[143 144  76 135  96]  R
[135 136 174 135  34]  Z
[136  94 184 153  87]  V
[137 117 114 154 114]  X
[135 136 174 135  96]  P
[109 150  89 109 107]  N
[135 136 174 135 114]  H
[159 131  88 100 108]  M
size: [135 136 174]  3
size: [137 117 114]  3
size: [136  94 184]  3
size: [109 150  89]  3
size: [109 150  89 109]  4

[ 59 146  54  38  20  27 132  99 119 182 126 116] = F
[ 59 146  54  38  20  27 132  99 119 182 110 116] = L
[154 110  78 113 102 151 112 112 128  34 113 113] = D
[186 108  84 155  78 165 116 114 124  85 117 105] = W
size: [186 108  84 155  78 165 116 114 124  85 117 105]  12
size: [154 110  78 113 102 151]  6
size: [186 108]  2
size: [154 110  78 113 102]  5

[ 74 120 190 161 186 199 130  97]  E
[188 130 138 194 233 174 113 151]  S
[166  73 138  62 136 100 186 133]  Y
[ 92 135 177 198 213 179 148 101]  U
size: [166  73 138  62 136 100 186 133]  8
size: [166  73 138  62 136 100]  6
size: [188 130 138 194]  4
size: [188 130 138 194 233]  5
size: [188 130 138 194 233 174 113 151]  8

[ 63 125  17 101] -> G
[ 50 141 171  59] -> Q
[ 72 126  40 103] -> C
[101 132 141 105] -> K
[ 36 139 137  55] -> A
size: [101 132 141 105]  4
size: [ 72 126  40]  3
size: [ 72 126  40 103]  4

[138  66 188  59  39 153] -> bobam
[138  66 188  59  39 150] -> muv
[ 74  86 174 125  55 143] -> nimek
[111  98 153 146  85 207] -> semu
[152 192 158 164 132 190] -> Bamur
[156 168 139  89 198 100] -> Dod
[ 43  81  77 134 174  99] -> zepul
[ 98 191 189 151 147 102] -> baf
[ 75 117  89  87 139  66] -> Kinov
size: [43]  1
size: [138  66 188  59]  4
size: [156 168 139  89]  4
size: [111  98 153 146  85 207]  6

[ 89  70  86 127 202 103 167 150 167 173 111 120  75] -> T
[ 99 130 211 154  96 166  32 126 121  88 134  53 167] -> J
[100 208 124 156 117 137 173  98 124 173 104 149  74] -> B
size: [ 89  70  86 127 202 103 167 150 167 173 111 120  75]  13
size: [ 89  70  86 127 202 103 167]  7
size: [ 99 130 211 154  96 166  32]  7
size: [ 89  70  86 127 202 103 167 150 167 173]  10

[ 92 176  95 116 138] : nas
[180 147 174 132 176] : leva
[ 45 156 115 130 174] : dizal
[195 144  80 133  67] : Sumu
[172 103  87 119  97] : defu
[ 82 109 126 132  75] : Betef
[135 102 127 109 121] : mipon
[165  83  94 121  65] : Zut
[188 104  84 148  49] : suve
size: [92]  1
size: [172 103]  2

[123 153 134 142 149 170 137 118  96 128 106  97  99  99  55 142 156  72
 191 148  58 108 218  99 120 106] : Bizu
[193 117 190 128 111  97 167 130 126 113  78 104  83  81 135 179 102  95
  98 120 168 146  80 132  68 152] : Kisod
[101  97  81 104  86  87 100 121 157 119 152 155 166 155 218 112 138 220
  57 140 222 159  52 147 171 109] : podes
[ 72  81  65 100  99  67  88 129 162 132 198 201 176 195 204  83 128 210
  69 135 193 158  42 142 183 110] : vibav
[170 167 158 158 159 152 151 140 106 125  99  94  97  97  71 159 132  67
 188 144  97 122 181 134  99 139] : lisi
size: [ 72  81  65 100  99  67  88 129 162 132 198 201 176 195 204  83 128 210
  69 135 193 158  42 142 183 110]  26
size: [101  97  81 104  86  87]  6
size: [170 167 158 158 159]  5
size: [123]  1
size: [123 153 134 142 149 170 137 118  96 128 106  97  99  99  55 142 156  72
 191 148  58 108 218  99 120]  25

[ 89 109  92 139 107  89 117 166 103 109 151 150 121 151 116] -> sada
[122  89 112  96  68  29 113 152  87 141 113 127 223 226 105] -> Vesep
[102 102 103 137  91 123  88 171 103 111 138 123  95 119 156] -> karo
[128  83 116  98  49  87  85 152  91 137 113 102 166 155 155] -> bif
[232  72  41 175 158  82 117 194 109 123 112 184 102 103 143] -> Sela
[163 144 126  56 111 108 133 171 172 107 108 210 165 115 150] -> res
[105 101 115 116  81  81  97 156  97 125 127 125 155 169 136] -> Feve
size: [102 102 103 137  91]  5
size: [102 102 103 137  91 123  88 171 103]  9
size: [ 89 109  92 139 107  89 117 166 103 109 151 150 121 151 116]  15
size: [122  89 112  96  68]  5
size: [ 89 109  92 139 107  89 117 166 103 109 151 150 121]  13
size: [232  72  41 175 158]  5
size: [122  89 112  96  68  29 113 152  87 141 113 127 223 226 105]  15

[ 74 158  95 122 106] -> moges
[ 48 167  89  73 135] -> nedu
[ 51 167  88  90 122] -> magu
[ 84 147 110  89 143] -> Suvim
[ 84 147 110  83 143] -> zuset
[ 64 158  99  75 141] -> purav
size: [ 84 147]  2
size: [ 84 147 110]  3
size: [ 48 167  89  73]  4

[108  97  74  93  60 159 141 115  67 216 208 105 226 228 131 175 226 166]  fese
[ 46 114 232 113 165 138 165  63 129 202 189 129  76 125 143  54 146 176]  mel
[ 37 152  46 210  63  39 105 204 116  83  81 130  42  86 179 147 156 171]  nilan
[184 200 192 194 135 142  74 190 131 201 190 181  44  44 157  39 197 222]  pes
size: [184 200 192 194 135 142  74]  7
size: [ 37 152  46 210  63  39 105 204 116  83  81 130  42  86 179 147 156 171]  18
size: [184 200 192 194 135 142  74 190 131 201 190 181  44  44 157  39 197 222]  18
size: [ 46 114 232 113 165 138 165  63 129 202]  10

[119 111 138 108 129 144]  gimar
[ 98  51  29 229 113  65]  vibin
[ 39 163 165  97  61 160]  Miten
size: [ 39 163 165  97  61 160]  6
size: [ 39 163 165]  3
size: [119 111 138 108 129]  5
size: [119 111]  2
size: [ 39 163 165  97]  4
size: [ 98  51  29 229 113  65]  6

[ 98 144 115  69  99 110 136]  Kogop
[ 98 144 115  69  99 110 164]  tivip
[ 98 144 115  69  99 103 150]  depi
size: [ 98 144 115]  3
size: [ 98 144 115  69  99 110 164]  7

[ 93 144  48  92 192]  kib
[ 96 144  50  89 193]  ven
[ 95 143  43  89 187]  Nozo
[ 86 111 106  92 122]  ralo
size: [ 96 144  50  89]  4
size: [ 86 111 106]  3
size: [ 93 144  48]  3
size: [ 95 143  43  89]  4

[165 157 155 144  87  81  87 135 128] = Doz
[153 168 157 141 139  98 130 132 148] = gikud
[165 157 155 144 109 119 130 171  77] = tedi
[141 110 149  63 154 162 121  82 133] = mesiv
[165 157 155 144 108 136 143 156  77] = rakas
[152 180 119 165 114  95 113 165  91] = Gabuk
[103 115 134 130 202 140 212 110 198] = Moser
size: [103 115]  2
size: [103 115 134 130 202 140 212 110]  8
size: [103 115 134 130 202 140 212]  7
size: [141 110 149  63 154 162 121  82 133]  9

[111 116 125 118 101  90 152 106  99 102 107  92 137 158  94 142 161]  sipe
[ 86  76  61  92  99 119 146 138 131 135 137 206 118 155 203  45 160]  dov
[ 98  81  62 128 100  93 148  90  89  92  86 196 155 151 192  46 154]  sed
[103  95  86 130 101  90 150  85  87  86  84 153 155 148 152  82 153]  kore
[111  96  80 159 104  72 151  46  56  52  44 152 185 142 146  77 148]  kobiv
[108 131 160  87 100 107 150 142 132 134 148  40 105 161  43 194 167]  feze
[ 92  84  72 100 100 109 149 131 122 127 129 189 123 158 191  61 160]  lituf
[101  98  95 116 100  99 147 102 101 101 102 140 142 150 134  96 157]  Pigez
[116 122 134 130 102  81 153  89  86  87  91  74 148 155  77 155 159]  gufi
[122 128 142 134 104  78 150  90  82  86  91  58 152 159  57 170 164]  vovu
size: [ 92  84  72 100 100 109 149]  7
size: [ 92  84  72 100 100 109 149 131 122 127 129]  11
size: [101  98  95 116 100  99 147]  7
size: [86 76]  2
size: [122 128 142 134 104  78 150  90  82  86  91  58 152]  13
size: [111  96  80 159 104  72 151  46  56  52  44 152 185 142 146  77 148]  17
size: [108 131 160  87 100 107 150 142 132 134 148  40 105 161  43 194 167]  17

[191 179 181 195 191 195  86 138 157 151 137 160 115  72 148 161]  lusub
[155 157 152 148 156 164 111 119 129 130 117 162 122 110 155 151]  repuz
[175 180 172 205 174 195  99 163 167 166 157 143 143  87 130 148]  rimi
[100 117 136  86 103 100 141 110 107 109 115 156 120 150 138 151]  kiz
[178 185 176 215 175 190 107 159 162 158 161 122 137  84 121 145]  tenu
[134 124 107 157 130 136 129 150 145 152 149  85 149 120  92  96]  zim
[144 134 119 174 141 161 123 164 159 163 163  92 154 114  93  96]  Zufu
size: [144 134 119 174 141 161]  6
size: [134 124 107 157 130 136 129 150 145 152 149  85 149 120  92  96]  16
size: [155 157 152]  3
size: [100 117 136  86 103 100]  6
size: [175 180 172 205 174 195  99 163 167 166 157 143]  12

[129 188 103 124 122 223 102 153 188 113]  zozu
[ 99 104  84 184 138 131 130  83 104 121]  tuben
[140 105 103 134 229  85 135 153 105 101]  kirir
size: [140 105]  2
size: [ 99 104  84 184 138 131 130  83 104 121]  10
size: [129 188 103 124 122 223 102 153]  8
size: [129 188 103 124 122 223 102]  7

[162  78 127 178  73 125 120  43 157 210 200  49 183  74]  gofi
[222  78  49 204 213  52  46 139 218  82 182 182 194  56]  Tana
[ 66  67 218  51 158 220 215 234  72  61  46 196  51  68]  Runa
[201  43 187 183 175 192 183 191 209  28 160 175 182  44]  zanar
[175  58  60 173 128  58  54  48 175 179 190  93 180  56]  monon
[115  84  66  95 199  69  63 176 121  50  82 201  94  86]  Mem
[180  50 205 183  79 205 203 115 177  59 178  82 184  50]  niped
[222  78  49 204 213  52  46 139 226  54 184 179 203  80]  Lav
[102  41 203  83 183 208 198 233 110  36  70 211  83  41]  zifi
size: [ 66  67 218  51 158 220 215 234  72  61  46 196]  12
size: [102  41 203  83 183 208 198 233 110  36  70 211  83]  13
size: [175  58  60 173 128  58  54  48 175]  9
size: [115  84  66  95 199  69  63 176 121  50  82]  11
size: [222  78  49 204]  4
size: [222  78  49 204 213  52  46 139]  8

[170 124  98 181  64  97  96] -> Nuti
[179  74  72 169 192  74  67] -> kun
[170 124  98 181  64  97 190] -> lal
[170 124  98 181 159  97 190] -> kage
[169  56  87 169 123  87  79] -> rek
[121 107  85 112 212  87  85] -> kebu
[154  76 210 153  93 210 209] -> vef
[180 104  57 171 191  59  54] -> ref
size: [170 124  98 181  64]  5
size: [170]  1
size: [170 124  98 181  64  97]  6
size: [121 107  85 112 212]  5
size: [170 124  98 181  64  97 190]  7
size: [170 124  98 181]  4
size: [170 124]  2

[118 129 167 179] : futo
[127 125 104 221] : lazep
[123 133 103 148] : pilo
[129 137 154 180] : Lezi
[107 105 106  45] : likiv
[160 118 137  87] : gidep
size: [160 118]  2
size: [160]  1

[ 34  99 130  74] = dedu
[116  97  93 153] = Fufa
[ 34  99 177 140] = Vita
[172  97  93 153] = nis
size: [116  97  93 153]  4
size: [ 34  99 130  74]  4
size: [ 34  99 130]  3
size: [116  97]  2
size: [34 99]  2
size: [ 34  99 177]  3
size: [172  97  93 153]  4

[179  35 140 167 180 142 136 176 183  44 158 172 167  36 175  80 174 133
  36 178 174 190  39  37  33 165 148  33] = talop
[129 219  68 135 116  67  72  79 126 154 130 105 132 220 126 124 112  60
 220 114 109 123 222 220 217 142  69 220] = pez
[104 169 164 120  20 161 165  42  98 233 140  31 123 167 115 224  27 192
 167  22  29  84 162 166 176 115 142 170] = gez
size: [129 219  68 135 116  67  72  79 126 154 130 105 132 220 126 124 112  60
 220 114 109 123 222]  23
size: [179  35 140 167 180 142 136 176 183  44 158 172 167  36 175  80 174 133
  36 178 174 190  39  37  33 165 148  33]  28
size: [179  35 140 167 180 142 136 176 183  44 158 172]  12
size: [129 219  68 135 116  67]  6
size: [129 219  68 135 116  67  72  79 126 154 130 105 132 220 126 124 112]  17
size: [104 169 164 120  20 161 165  42  98 233 140  31 123 167 115]  15

[ 61 129  52  83 124 155  48 131  79 126  94  78 131  82  63 160 130] -> gog
[132  58  87 134  57 185 121  56 115  51 142 134  62 138  81 172  92] -> zugo
[ 78 167  89  93 165  98  70 166  95 164 101  87 165  89  96 118 138] -> kav
[201 168 223 192 177 114 212 168 204 181 181 194 161 183 230 109 112] -> Voz
size: [132  58  87 134  57 185 121  56 115]  9
size: [ 61 129  52  83 124 155  48 131  79 126  94  78 131  82  63 160]  16
size: [ 78 167  89  93 165  98  70 166  95 164 101]  11

[148 232 101 105] : Ropor
[118 101 130 163] : Dav
[ 78 149 110  91] : Vedi
[152 101 116 110] : pab
[ 89 152 149 117] : Dufi
[149 133 145 121] : zuzo
[186 151 102 112] : Pufup
[150 142 125 165] : datoz
[135 147 144 142] : seku
size: [186 151 102 112]  4
size: [152 101 116 110]  4
size: [186]  1
size: [148 232]  2
size: [148 232 101]  3
size: [149]  1

[127 129 127 128 128 128 131] = zelo
[128 130 121 127 128 130 130] = Tiba
[142  34 216 150 133 129 117] = romu
[142  34 216 150 133 133 117] = Nuv
[122 111 142 128 140 119 143] = Tid
[135  36 214 150 135 126 118] = dese
size: [122 111 142 128 140 119 143]  7
size: [142  34 216]  3
size: [142  34 216 150 133]  5
size: [127 129 127 128 128]  5

[184  97 184  81]  zati
[ 50 164 170  83]  lisel
[ 20 162 135 151]  pel
[190 104  78 176]  Memi
size: [ 20 162 135]  3
size: [184]  1
size: [ 20 162]  2
size: [184  97 184]  3
size: [190 104]  2
size: [ 20 162 135 151]  4
size: [ 50 164 170]  3

[120 155 134 122 143 155  98 142 110 123 233 111 108  73 182 117 151  72
 153 141 128 149 124 166 137 148 101 130 119 168 128 163 124 153 120 126
 101 111 152 102 123 132  97 196 131 152]  nirol
[102 147 132 103 121 136 102 145  90 144 193  93 133 103 154 104 126  70
 147 140 144 120 147 188 146 117 100 145 127 159 151 156 115 164 129 150
 105 123 127  90 115 100 106 179 138 121]  ber
[106 148 123 132 164 136  98 156 124 131 210 123 131  97 158 121 156  59
 158 139 125 135 103 198 128 152 117 151 118 171 108 129  92 125 124 146
  96 109 151 109 129  92  93 195 124 107]  Tizuk
size: [106 148 123 132 164 136  98 156 124 131 210 123 131  97 158 121 156  59
 158 139 125 135 103 198 128 152 117 151 118 171 108 129  92 125 124 146
  96 109 151 109 129  92  93 195 124 107]  46
size: [106 148 123 132 164 136  98 156 124 131 210 123 131  97 158 121 156  59
 158 139 125 135 103 198 128 152 117 151 118 171 108 129]  32
size: [102 147 132 103 121 136 102 145  90 144 193  93 133 103 154 104 126  70
 147 140 144 120 147 188 146 117 100 145 127 159 151 156 115 164 129 150
 105 123 127  90 115 100 106 179 138 121]  46
size: [120 155 134 122 143 155  98 142 110 123 233 111 108  73 182 117 151  72
 153 141 128 149 124 166 137 148 101 130 119 168 128 163 124 153 120 126
 101 111 152 102 123 132  97 196 131 152]  46
size: [106 148 123 132 164 136  98 156 124 131 210 123 131  97 158 121 156  59
 158 139 125 135 103 198 128 152 117 151 118 171 108 129  92 125 124 146]  36

[148 195 104 124 119  34 105  78 153 113 107 160 164 161 146 202 226  63
 177 168  84  85  44 117 120  65  71  84 138  47] = saso
[148 195 104 124 119  34 105  78 153 113 107 160 164 121 146 202 226  63
 177 168  90  85  44 117 120  65  71  84 138  47] = runi
[148 195 104 124 119  34 105  78 153 113 107 160 164 121 146 202 226  63
 177 168  90  85  44 117 120  65  71  84 205 138] = luv
size: [148 195 104 124 119  34 105  78 153 113 107 160 164 161 146 202 226  63
 177 168  84  85  44 117 120]  25
size: [148 195 104 124 119  34 105  78 153 113 107 160 164]  13
size: [148 195 104 124 119  34 105  78 153 113 107 160 164 121 146 202 226]  17
size: [148 195 104 124 119  34 105  78 153 113 107 160 164 121 146 202 226  63
 177 168  90  85]  22
size: [148 195 104 124 119  34 105  78 153 113 107 160]  12
size: [148 195 104 124 119  34 105  78 153 113 107 160 164 121 146 202 226  63
 177 168  90  85  44]  23

[ 34  93 120  24 181 113  31 115  38 138 130  42 124] = Pifod
[138 217 189 140  50 229 132 199 164 166 204 139 201] = dul
[208 178 115 204  48 134 217 126 214 105 117 213 106] = Gon
size: [208 178 115 204  48 134]  6
size: [ 34  93 120  24 181 113  31 115  38 138 130  42 124]  13
size: [138 217 189 140  50 229 132 199 164 166 204]  11
size: [208 178 115 204  48]  5
size: [ 34  93 120  24 181]  5

